Each row below holds a small network's activations on one input, seen along a few directions.
Each table varies a few parts of the input and shows all the possible inputs, shuffled.
Descriptions start from the smaller parts, as in this example, which fits no table here: ring(5) and (point or line(9) or (values(3) and line(6))).
Shared parts are said once, and a part with two or three values counts as separate values.

A family of inputs:
x1: [ 15 -52 -64  10 -32 -71 -72 -15  40 -11 -28   0 -34 -98  -9  25]
x2: [ 44 -23   5  -6 -19 -47 -69 -12 -66 -68 -10  -9   5 -56  86  19]
x3: [ 19  -8  22   0 -12 -13  -7  -5 -59 -49  19  -5  17 -14  67 -19]
x4: [ -5  17  -8   8 -53  32  68  11  76  42  34  -7  31  30 -78 -52]
x5: [-29   6  -5   8  67   7 -22  -7 -10  25 -42   4 -40  19   6  42]
x6: [ -8 -36 -46  23 -29 -28 -10 -10  52  11   0   1 -23 -51 -24 -10]
x7: [-44  59  34  -8  36  68  63  22   5  63   3   4  14  87 -53   3]
x8: [ -4 -16 -34  13 -33   2  23  -2  68  15  18   3   1 -14 -46 -24]
x9: [ 22   7  39 -14 -15  10  25   6 -47 -44  40   2  38  20  41 -32]
x10: [  2 -14 -21  -8  63 -35 -84 -15 -17   3 -70  -4 -58 -26  25  79]
x11: [ 21  34  70 -23 -34  39  72  23 -43 -19  54   2  63  52   2 -60]
x12: [-34  25   8  -3  62  36  13   5   2  33 -20   8 -14  51 -17  29]
Describe the family of inputs behind these rows.
> values(3) and line(4)
The inputs of x4 and x1 match in every part but the line(4) part. If x7 is changed in the same way as x4 into x1, which row does it become?
> x10
Which other rows does x5 become when the values(3) part takes its other values? List them by row number.
> x3, x6

A family of inputs:
x13: [-17 -29 -65  18  11 -33 -45 -14  74  43 -48  -1 -55 -46 -51  38]
x14: [ 15 -52 -45   9  18 -66 -89 -24  -8 -34 -42   1 -51 -81  46  46]
x15: [-50  27 -19   8  22  42  46  12  72  80  -9   7 -13  44 -91   5]
x16: [-24 -27 -68  22   8 -31 -43 -13  72  45 -44  -1 -53 -48 -48  38]
x17: [-25  45  43   1  -7  70  99  21   5  30  49   3  45  83 -36 -55]
x18: [-16 -27 -69  17   9 -30 -46 -14  78  41 -46  -3 -51 -43 -49  41]
x19: [-43  24 -16   4  25  40  44  11  74  78 -12   7 -16  48 -95   6]
x20: [-41  27 -19   4  22  43  42  11  78  76 -11   5 -11  49 -93   9]
x21: [ 16 -50 -48   9  15 -64 -91 -25  -5 -36 -40  -1 -46 -77  47  47]
x22: [ 37 -15  24  -9  -7 -37 -52  -8 -86 -66  -3  -6   8 -39  92  11]
x23: [ 42 -16  25 -13  -3 -39 -53  -9 -84 -67  -6  -7   5 -38  89  12]
x24: [-19  44  46  -4  -4  68  98  20   7  29  46   3  42  86 -39 -54]
x25: [ 31  21  66 -22 -33  20  46  15 -66 -47  53   0  59  31  40 -51]
x26: [ 34  24  63 -22 -36  23  43  15 -63 -50  54  -1  64  33  42 -49]
x27: [  9 -50 -47  12  14 -64 -88 -24 -10 -32 -39   1 -48 -82  48  46]
x28: [ 44 -14  23 -13  -7 -37 -55  -9 -81 -70  -4  -8  10 -35  91  13]
x29: [ 26  23  63 -18 -36  23  46  16 -68 -46  55   0  63  29  43 -52]
x30: [-17  46  43  -4  -8  71  96  19  11  26  48   2  47  87 -37 -52]
Describe the family of inputs behind these rows.
> values(3) and ring(6)
The inputs of x26 and x25 match in every part but the values(3) part. If x30 is changed in the same way as x26 into x25, which row does it become?
> x24
Which other rows does x28 become when the values(3) part takes its other values? List them by row number.
> x22, x23
A walk changes only the ring(6) part. It starts at x17 and steps to x15. List the rest of the walk in order.
> x16, x27, x22, x29

A family of inputs:
x31: [-35 -23 -20  17  53 -29 -42 -16 -55 -27 -18   2 -35 -46  74  27]
x32: [ 48  23  42 -20 -67 -23 -12  13 -50 -29  19 -18  38  -7  29 -20]
x33: [-14 -60 -83  36  23 -47 -41 -39  66 -17 -24   0 -67 -47   2  15]
x34: [ -24   38    0   -5  -40   13   49   23   58   72    0  -10   35   28
 -105  -28]
x35: [-77  24   2  29  39  61  79   7  38  76  20  12 -32  62 -49  -5]
x36: [ -3 -63 -29  16  11 -55 -39 -24 -19 -61  11  17 -27 -61  58  -8]
x37: [-39  21  17   7  32  60  65   2 -24   7  46   2  20  68  27 -21]
x38: [ 32 -15 -12 -21 -48 -61 -71   5 -32 -20 -11  -1  -1 -68  12  31]
x39: [-14  -1  26  15  29  12  15 -10 -78 -25  14 -16   4  18  85 -21]
x40: [ 23  28  57  -8  24  18  -5  -2 -87 -26 -17  -2  18  35  55   3]
x41: [ -8  50  45 -15  27  66  42   8 -32   0  12  11  37  86  -2  -1]
x42: [ 43  -6  14 -47   9 -45 -65   9 -43 -27 -36   1 -13 -44  15  58]
x43: [ 30  55  51 -52  -3  40  35  16  -9  -4  22  -8  47  63 -28  -4]
x44: [ 12 -51 -78  32 -32 -37 -55 -30  73   1 -28 -13 -43 -83 -20  23]
x45: [-41  -4 -16  26   7  30  84  -2  63  45  37  26 -16  34 -65 -52]
x46: [ 28 -16 -34 -28  25 -38 -76  -4  44  30 -68 -12 -38 -29 -29  74]
x47: [ -5 -14   8  12   0  29  68   4   8 -27  70  17  37  42  15 -62]
x48: [-16  37  25 -36   8  40  43  29  50  68 -12 -10  15  59 -99   2]
x49: [ 61  31  64 -46 -11  -5 -12   8 -64 -30  -2 -19  22  17  28   6]
x50: [-14  -7 -36  13  64 -14 -75  -9  25  28 -74   7 -52 -11  -2  69]
x51: [-51  38  26   7  36  69  51  25  29  70 -12  13  -7  81 -74  12]
x52: [ 17   8  11   3 -53  35  60  16  21 -23  55   4  58  10  -4 -59]
x53: [  4   0   9  -5  50 -24 -62  -1 -66 -24 -47  17 -21 -29  44  51]
x54: [ 39 -20  28   8 -67  -7  10   2 -28 -54  32  -8  33 -32  53 -47]
x55: [-19  14 -20  18 -39  35  69  12  72  53  20   9  14  -2 -86 -60]
x56: [ 17 -37  21  19  -8 -16  19 -11 -42 -60  42   2  17  -3  73 -57]
x57: [ 19 -53 -23   7 -49 -43 -50 -11  -7 -48   5   6 -10 -91  35   4]
x58: [ 20 -23 -62   4 -30 -57 -76 -16  50  36 -46 -16 -24 -58 -38  50]
x59: [-50 -22 -64  35  66 -21 -47 -26  37  20 -49  -3 -74 -28  24  50]
x60: [ 18  48  31 -21 -56  16  40  22   4  -4  38  -9  66  37 -27 -30]
The inputs of x52 and x47 match in every part but one. If x57 is changed in the same way as x52 into x47, which row does it become?
> x36
Describe the family of inputs behind these rows.
> line(5) and ring(6)
Which other rows does x32 become when the line(5) part takes its other values? List them by row number.
> x34, x38, x58, x60
Which other rows does x46 become when the ring(6) part takes its other values? List them by row number.
> x33, x44, x50, x58, x59
Which other rows does x42 become when the line(5) part takes its other values? List them by row number.
> x43, x46, x48, x49
